A small network was shown many inputs. Here are its activations along a few directions, one row for each input.
Each table varies a few parts of the input and shows all the possible inputs, shuffled.
A made-up example of a description, with smaller parts first: line(4) and (point or ring(11) or (values(3) and ring(8))).
Shared parts are said once, and a part with two or three values counts as separate values.
(in the rows, 128 means zero)

Other details of the inputs shift rows strongly along three fixed directions, in all tables alike. That doesn't count.
To show where, the next rows are all for the same input, with only those details redrawn:
[ 87 127 117  64  72  53 183 129 163  61 182 167 122 199]
[159 132  75 109 166 133  65 144 104 167 116  97 167  57]
[178 149 181  64  96  86 177 169 183 110 224 103 123 118]
[ 30 123  84 162  95 146 134 107 131  34 108 149 114 144]
[119 146 148 162 119 181 128 147 151  81 149  85 114  65]

Table:
x1: [200 139 212 113 146 102 213 132 207 187 176 144 105 158]
x2: [166  99 122 153 152 114  68 170 105 206  74 115 174  82]
x3: [175  84 112 152 189 115  60 163 146 202  70 121 146  90]
x4: [163 146  82 100 157 150  60 119 111 182 114 113 162  61]
x5: [ 47 132 124 165  91 152 118  79 109  46  93 170 105 165]
x6: [ 10 103  91 141 118 157 138 126  99  25 122 119 114 166]
x7: [252 105 144  49 166  52 138 137 169 249 134 158 145 144]
x8: [171 130 121 133 155 126  50 129  89 210  88 114 129  88]
x9: [147 140  81  48 141  13 157  82  82 213 123 196 145 236]
x10: [148 162 144 160 118 210 149  99 145 103 139 100 108  77]
x11: [130  89 174 201 159 169 128 204 181 116 117 105  95 105]
x12: [130 129 187 196 117 154 119 157 130 111 128  86  82  93]
x13: [215 162 209  76  99 108 190 120 148 126 201 125 110 143]
x14: [178  99 119 141 181 132  56 138 153 217  66 137 141  92]
x15: [ 48 122  96 148 101 179 149  38 105  55 108 137 108 171]
x16: [ 71  97  36 116 163  95  69 143  40 110  75 167 163 158]
x17: [139 155 191 207 131 193 173 119 138 165 109 119 124 104]
x18: [110 137 138 160 134 188 135 186 139  77 163  84 114  71]
x19: [ 85 100 144  93  86  33 181 177 127  85 173 171  91 235]
x20: [ 66 105  34  86 141 119  59  55  69 135  82 149 163 153]
x21: [190 132 235  96  76  86 173 171 190 166 176 134 126 144]
x22: [156 154  74  31 143  29 152  75  79 180 134 194 173 232]
x23: [119 146 148 162 119 181 128 147 151  81 149  85 114  65]
x24: [178 105 216 106 100  75 183 233 170 149 201 122 129 148]
x25: [192 133 112 137 162 137  83 106  76 215  84 118 126  92]
x26: [133 141 183 175 122 168 119 146 122  78 139  91 110  81]
x27: [ 82 137  22 106 168 138 104  33  57 157  82 141 171 181]
x28: [140 187 139 172 138 215 164  96 142 121 147  93 120  96]
x29: [120 113 158  98  61  64 208 108 154 126 127 202 124 226]
x30: [110 128 165 150 125 185 123 124 131  81 159  57 113  77]
The inputs of x11 and x18 match in every part but one. If x3 is changed in the same way as x11 into x18, which row does it become?
> x23
What is each input in this table made of?
> line(5) and line(6)
Change only the line(6) part in x25. List by row number the other rows that result.
> x7, x10, x13, x15, x29
Change only the line(6) part in x5. List by row number the other rows that result.
> x4, x8, x14, x20, x21
